Each row below holds a small network's activations on one record, seen along a few directions.
Each row is followed by the record's values for the fields MEMU, VAFUD, SEKAV, NOZI, VOG.
A field that a record lacks is left out.
Other fields move the rows too, some of them a lot.
Strong random noise was added to every row along 9 fixed directions; ignore it. To show where, here is one row again and again, with new noise each time:
[ 174   58    9   39  -48  -56  -55  101  140   21  100   51 -137   57
 -129 -176   77 -112  166  112   12  108  -17   21  193]
[  21  224  268  232 -441  -53   51   69   16 -215  110  175  -40 -306
 -149  -88  -89 -339  -69   19   32   -9   28  437  539]
[-174 -155 -203   62  322  336  -61   14   39  300 -233    6  -31  180
  482  323  220  620  287 -421   33 -463 -224  113 -243]
[  94  151  146  -58 -328 -285  187   89  -11 -299  203  -49   35  -22
 -127  -37 -159 -422 -146  203  -38  177   27   70   65]
[ 121   53 -130  501   93  256 -242   34  268  247   91  260  206 -243
 -273   81  -39   20  508 -140  -88  155   95  219   23]
[ -84  -65  212   21 -139  -62  -97   46   27 -135   40    3 -334 -114
  249 -452  290  197  112   88   84  -16  106   78  183]
[ 231  -69  -38   -1 -111  141 -192  344  -70  114  149  338 -141  205
 -187 -516   43  163  292  -53   59  113  -99  298  574]
[-372    5  -90  261   19 -297  105  156  115   -4  279  160  -26 -434
   47  251 -265   25  150   81 -313  232  241  508 -184]
[  90  -18 -185 -299  249 -233  127  218  -94  436  -50  -37 -150  228
   97  113   74  -83   41   -1  -51 -200 -246   61  208]
[ 180  105  -51  350   86  216 -209  -79  183  264   -3   37  174 -210
 -187   94   42 -129  307  -83  -15   42   45   20   72]
[-190 -240   24 -273   36 -195  120  289 -268  128  -49  120 -172  131
  473 -271  229  373  142 -149   17 -272 -118  235   38]

[  53 -119  -85 -142  -90 -143  107  252 -135 -197  199   69  228  145
    4   21 -265 -107   75   16 -133  135  -40  178 -121]  (MEMU ber; VAFUD fup; SEKAV gafig; NOZI muf; VOG nalan)
[   4  -24  222   44 -242  -68   -2   46  138 -249   42   11 -157  -42
  141 -326  168    8  138  113  123   21   47    7   21]  (MEMU kofo; VAFUD fup; SEKAV gafig; NOZI rupud; VOG tupan)
[ 232   15  -31   68   90   32 -235  -27  172   57  164 -206  -71   41
  -99 -269   80  -48  178  240    0  301  123 -250  -48]  (MEMU kofo; VAFUD fup; SEKAV gafig; NOZI fani; VOG nalan)
[ -87   -8   50   62  100 -160   68    1  128  198 -111  -76    5 -209
  273  173  167 -112  191  -12  -11 -221  -38   64 -104]  (MEMU kofo; VAFUD fup; SEKAV gafig; NOZI rupud; VOG tupan)
[ -32  -50   30 -126   41 -243   54  122 -199  301    9   24   62 -148
  -18 -241  -20 -161    6   73   -7   86   71   41   66]  (MEMU ber; VAFUD fup; SEKAV nul; NOZI muf; VOG zedif)
[ -45  162  -10  -74    9  165   32 -127 -173  348 -176 -163    1  -49
   19  339  -76  -90 -349 -157  100 -288 -182   93  329]  (VAFUD fup; SEKAV gafig; NOZI muf; VOG zedif)
[ 117 -225  334  177 -124  244 -366 -142 -356  -39 -119  -54  454 -405
  253 -592  302  -10  250 -181  121  -68  230 -121   53]  (MEMU ber; VAFUD mil; SEKAV nul; NOZI muf; VOG nalan)
[ 171  300  147   63 -110 -250  155   75  243  243  -68   42 -302 -137
 -201   51  109 -529   -5  180  101 -149 -143  156  570]  (MEMU kofo; VAFUD fup; SEKAV gafig; NOZI rupud; VOG nalan)
[-301  -85  -83  184   47  107   -4   26  365 -278   38  265 -371   90
   78   71   50  597  203  -49  -20   67   75  156 -275]  (VAFUD fup; SEKAV nul; NOZI rupud; VOG zedif)
[-123  105  -45  192 -137  423  192    5  162  -92 -250  335    7  279
   31  449   -9  404   37 -485  190 -458 -334  294  -32]  (VAFUD fup; SEKAV gafig; NOZI rupud; VOG zedif)
[ -29  -58  256  -34 -335 -117  113  241  -25 -331   16  238 -153   41
  213 -345  178   62  139  -20  119 -176  -76  291  226]  (MEMU kofo; VAFUD fup; SEKAV nul; NOZI rupud; VOG nalan)
[ 192  -82  -27  120  146   18   65  -33  262  -20 -224  303  133  185
  -74   48  369  128  503 -241   76 -206  -95 -254 -403]  (VAFUD fup; SEKAV nul; NOZI fani; VOG nalan)
[-199   -5  208  -25 -134   36  153 -231 -157  -38 -208 -178  203 -128
  296  102  128  101 -154 -173  162 -214   46 -234 -478]  (VAFUD fup; SEKAV nul; NOZI rupud; VOG zedif)
[ 152 -102  -46   58   35   71  -58  132 -156  178  -10  134  442  -40
  -57  -42  -81 -111  313 -181  -19   19  -13   45 -120]  (MEMU ber; VAFUD fup; SEKAV nul; NOZI rupud; VOG nalan)
[-177   86   63   97  -72 -240  343  -86  213  -33  -81   67  142 -124
   10  330   38 -108   68  -39   15  -92   31  -95 -615]  (VAFUD fup; SEKAV gafig; NOZI rupud; VOG tupan)
[  69  100  212  114 -285  -35  141  -74  225 -465  -26  -41  100    3
   51  103   43 -262   58   13   91  -79  -43  -50 -204]  (MEMU ber; VAFUD fup; SEKAV nul; NOZI muf; VOG nalan)
[ -88 -188   43 -140  -21   48  -45  201   50  -82    2  107 -435  309
  302 -520  309  551  161   32  135  -98  -83   51  102]  (MEMU kofo; VAFUD mil; SEKAV gafig; VOG tupan)
[   2   62 -116    2  170  -93  -60  -95  121  -56   44 -128 -117  -91
  -98  205 -115 -215 -117  171 -175  107   67  -40  125]  (MEMU ber; VAFUD mil; SEKAV nul; NOZI fani; VOG tupan)
[ -56 -100  101  -24  -77  317 -242  -68 -150  -49   42 -197 -153   84
  238 -496  143  454  -84   32  153   87  100 -139   23]  (MEMU kofo; VAFUD mil; SEKAV gafig; VOG zedif)
[ -24  -60 -113  182   -5  207 -103  -92  134 -180  108  134  168   43
 -190   72  -96  237  131  -81  -58  231  117  -92 -387]  (VAFUD mil; SEKAV gafig; NOZI muf; VOG tupan)
[   1   71  270   99 -174  -33   77  -75 -195   75 -209  138  206 -344
   17   15  114 -248  -24 -203  101 -298   -1  141  251]  (VAFUD fup; SEKAV nul; NOZI rupud; VOG nalan)
[ 187  194   95  168 -147  -63  126 -160   54 -145  -53  141  226 -118
 -408  131  -25 -395  -50  -15   10   55   58 -144  -17]  (VAFUD mil; SEKAV gafig; NOZI fani; VOG gil)
[ 197   39  -13   53  123  -31    5   66   72  288 -172   89   32   -9
   13   78  193 -185  234 -115   53 -274 -182   65  227]  (MEMU kofo; VAFUD fup; SEKAV nul; NOZI muf; VOG nalan)
[  -9   93 -158   34  -42  248  -55  133 -131   82  189   -1   32  118
 -168  106 -402  131 -181   -1  -30  210  -22  239  168]  (MEMU kofo; VAFUD fup; SEKAV nul; NOZI rupud; VOG gil)
[ 239  -72  -11 -173  -59 -205   51   45   63 -112  117    2  116  259
 -218 -276   75 -141  144  174   35  309   47 -399 -375]  (VAFUD fup; SEKAV gafig; NOZI muf; VOG zedif)
[ 232    7  -57 -160    4   14  -32  -10  -28 -113   35 -161   89  267
  -80   21  -70 -197 -123  107   11   72 -104 -221   22]  (MEMU kofo; VAFUD mil; SEKAV nul; NOZI muf; VOG tupan)
[-199 -319 -146 -153   64  -89 -107  365 -481  177  195  474   11  -51
  -61 -504 -154  503  135 -137 -166  265  175  412  203]  (VAFUD fup; SEKAV nul; NOZI fani; VOG zedif)
[ 313 -212 -192  145   82  336 -252  165    7  -73  125  229  427  291
 -129 -205  -48  275  548 -206  -37  213  -16  -62 -296]  (MEMU kofo; VAFUD fup; SEKAV gafig; NOZI fani; VOG nalan)
[ -31  -12 -262  -68  486 -200 -175    7   39  587   76  -96 -302 -205
 -152  105    2  -66   -3  219 -225  144  102   31  316]  (VAFUD mil; SEKAV gafig; NOZI muf; VOG nalan)
[ 167   64 -294 -257   29   31  105  114 -179  -25  206 -181  281  414
 -274  325 -544 -230 -324   73 -116  264 -163  -44  -88]  (MEMU ber; VAFUD mil; SEKAV nul; NOZI muf; VOG zedif)
[ 371  160 -327   36  227   62  -96   58  410   81  173 -109  -93  332
 -418  312 -228 -288  131  214 -107  275 -145 -104   92]  (MEMU ber; VAFUD fup; SEKAV gafig; NOZI muf; VOG nalan)
[  21   97  -34  227  -37   88  -82  -71  235  -21   96 -113   85 -130
  -72  170 -123 -164   96   69  -38  152   56   48  -90]  (MEMU ber; VAFUD fup; SEKAV gafig; NOZI muf; VOG zedif)
[  53  146  -72  311  -92  186  -31   -8  406 -354  139   53  -15   25
 -189  330 -263  -84  129   49  -72  161    4  159  -56]  (MEMU ber; VAFUD fup; SEKAV nul; NOZI rupud; VOG nalan)
[-148   49   25   89  -79   -7   57   12  -52  139   18  -93  174 -219
  102  159 -158 -141  -35  -48  -17  -16   15  193  -58]  (MEMU ber; VAFUD fup; SEKAV gafig; NOZI muf; VOG zedif)
[ 152  112 -131  243   28  606 -273 -199  288 -282   26   11  -83  247
 -288  216 -124  277  -44  -77   45   85  -41 -113   78]  (VAFUD mil; SEKAV nul; NOZI rupud; VOG nalan)
[-121  121  -28  224   38  224  -73  -12  244  253  -68  146 -318  -78
  -82   22  103  285   82  -81  119 -110  -28  182  203]  (VAFUD fup; SEKAV gafig; NOZI rupud; VOG pige)
[-289  100 -155  426   71  288    2  -77  301  109   42  -36  112 -189
  107  546 -242  257  141 -141  -67   27   38  249 -412]  (MEMU kofo; VAFUD fup; SEKAV gafig; NOZI rupud; VOG zedif)
[-133  -37  244 -139 -245  -19   19   35 -357 -103  -62  154 -122 -135
   55 -368   59   78 -295  -52  102 -142   41  196  477]  (VAFUD mil; SEKAV nul; NOZI rupud; VOG tupan)
[ -95  -99  -58 -323  -99 -256  323  153 -241 -145  166  -69  222  326
   63  -18 -189  124 -140   43  -24  190   12 -171 -673]  (VAFUD fup; SEKAV gafig; VOG gil)
[ -35  108   90 -216 -190   80  179   -3 -128 -154 -155 -156 -140  265
  285  247   -9  -38 -406 -132  132 -448 -349  173  355]  (MEMU kofo; VAFUD mil; SEKAV gafig; NOZI muf; VOG tupan)
[ 105 -118  -92  -33  116  354 -235   -3  -31    6  -27 -158   78  205
  167  -31    3  222  112 -112   56  -43  -92  -85  -27]  (MEMU ber; VAFUD fup; SEKAV nul; NOZI muf; VOG nalan)
[ 343  -33  200   30 -129  155 -144   58  -17   -5 -111   82   83  106
   -1 -490  321  -59  284  -55  218 -138  -92 -134  249]  (MEMU kofo; VAFUD fup; SEKAV nul; VOG nalan)
[ 186  -82 -329 -238   40  -48   99  263  160 -381  231  100  -28  666
 -198  170 -307   30   33   98 -141  234 -220   11 -137]  (MEMU ber; VAFUD mil; SEKAV nul; NOZI muf; VOG tupan)
[ -87 -172  -22   81   93  107 -254 -148   77 -219  177 -142  -51  -53
   56 -233   62  349  101  140  -72  358  301 -273 -426]  (VAFUD mil; SEKAV gafig; NOZI muf; VOG nalan)

Here are new rows. What are their fields?
[-117   31  -41  -41   43  105   22   -7   98 -118 -121  -28 -294  135
  211  182   37  172  -92  -91   23 -243 -159  164  223]  (MEMU ber; VAFUD fup; SEKAV nul; NOZI fani; VOG zedif)
[ -54 -106 -199 -422  149 -245  247  264  -38  -11    3  -63 -143  431
  246  249 -103   39  -87   11  -76 -195 -302  123  -47]  (MEMU ber; VAFUD fup; SEKAV nul; NOZI muf; VOG tupan)
[  12   -1  -19 -136 -352  358  198  126 -434 -135   33 -103  659  390
  138  152 -424  118 -229 -368  149 -105 -247  106 -371]  (MEMU ber; VAFUD fup; SEKAV gafig; VOG zedif)
[ -54 -329    5 -312  178 -116  124  194 -248  331 -293  276   -8  267
  326 -335  449  414  300 -292  145 -403 -187 -100 -146]  (VAFUD mil; SEKAV gafig; NOZI rupud; VOG tupan)
[-201 -267   74 -362 -140 -257   62  201 -492 -137  231 -164  154   -3
  296 -443 -195   90 -179  156  -81  283  188   -3 -241]  (MEMU ber; VAFUD mil; SEKAV gafig; NOZI rupud; VOG tupan)
[ 130   46  103  119 -126 -180  163   45  119   -5   10  109  272  -31
 -159 -166   55 -242  248   77   77  172   84 -214 -441]  (MEMU kofo; VAFUD fup; SEKAV nul; NOZI rupud; VOG zedif)
[-163  140  262  100 -392 -372  161   38   65 -497  237   96 -191 -282
 -136 -247 -175 -256 -208  319  -72  360  278  189   89]  (MEMU kofo; VAFUD fup; SEKAV nul; NOZI fani; VOG zedif)
[  34 -146  143  -20   88  -51 -103  -58 -173  150 -196   -7   92 -179
  242 -253  320  -15  134  -93   54 -226   21  -76  111]  (MEMU kofo; VAFUD mil; SEKAV nul; NOZI muf; VOG tupan)
[ 137  135  -60   50 -114  341   58 -109  -85   31  -63 -210  496  183
  -16  378 -227 -115 -115 -217   86 -100 -186 -135 -307]  (MEMU kofo; VAFUD fup; SEKAV gafig; VOG zedif)
[ 108 -154    5   94  127 -270 -117  136  -96  236   77  209  279 -342
 -153 -376   38 -240  400   67 -147  251  254   20  -30]  (MEMU ber; VAFUD fup; SEKAV nul; NOZI fani; VOG tupan)
[  -2 -237 -180 -196  200  149 -204  118  -71   58   99 -190 -127  278
  302 -168   51  417  138   15  -32   74  -48  -94 -133]  (MEMU kofo; VAFUD fup; SEKAV gafig; NOZI muf; VOG nalan)
[  52  -46 -215 -330  374 -195  -74   44 -208  468   77 -304  -93   77
  -98 -124 -157 -145 -213  295 -111  297   84 -283   51]  (MEMU ber; VAFUD mil; SEKAV nul; NOZI rupud; VOG zedif)
[  82   -9   95   94 -137   13  -28  191  -39  133  -27  268   50  -56
 -104 -312   38  -78  202  -91  101  -23  -50  263  340]  (MEMU ber; VAFUD fup; SEKAV nul; NOZI muf; VOG zedif)
[ 131   87  -24   69   42  265 -189 -108    1  -23   38 -198   48   20
  -40   83 -111  -14  -95   29   -8   48    4  -61  123]  (MEMU kofo; VAFUD fup; SEKAV nul; VOG nalan)
[-123    9  145  -12  140 -282   10  -74 -173  466 -126 -175  -11 -459
  216 -135  241 -223  -39  104  -23 -164  129  -20  133]  (MEMU kofo; VAFUD mil; SEKAV gafig; VOG zedif)
[ 326 -103  137  -94 -237  351 -197 -189 -167 -497  -37  -35  278  326
 -132 -345   94   75  -86  -95  173   87    1 -446 -101]  (VAFUD mil; SEKAV nul; NOZI muf; VOG tupan)
[ 205 -111 -133  256  -14  186 -185   82  168 -323  185  307  320  103
 -292  -32 -165   40  372  -57 -157  306   85   61 -174]  (MEMU kofo; VAFUD mil; SEKAV nul; NOZI muf; VOG tupan)
[ 165 -238 -188 -195  139  -83   60  241 -210  394   65  210  416  302
 -194 -363   17  186  381  -91   38  274   22 -316 -606]  (VAFUD fup; SEKAV gafig; NOZI rupud; VOG zedif)
[ 144  136   65  -16  -84   64   94  -56  120 -114 -185  -21  -61  195
   41  191  116 -147  -39  -89  126 -268 -237  -51  160]  (MEMU kofo; VAFUD fup; SEKAV nul; NOZI fani; VOG zedif)
[  78  173 -213  232  110    5  -66  161  290  290  181  210 -175  -80
 -430   97 -211 -141  118  146 -135  200   -9  308  399]  (MEMU kofo; VAFUD mil; SEKAV gafig; VOG tupan)
[ -11  -52   93 -126  -41 -268  286 -121   -8 -370  -97  -62  253   94
  147  240   89 -118   -2  -55  -34 -107   13 -317 -662]  (VAFUD fup; SEKAV nul; NOZI fani; VOG nalan)
[-129  -66  -21  -16  -77  292 -207    6 -168  -48   98 -183  -97   14
  247  -82 -117  318 -155  -43   20   40    2  177  193]  (MEMU kofo; VAFUD fup; SEKAV gafig; NOZI muf; VOG zedif)
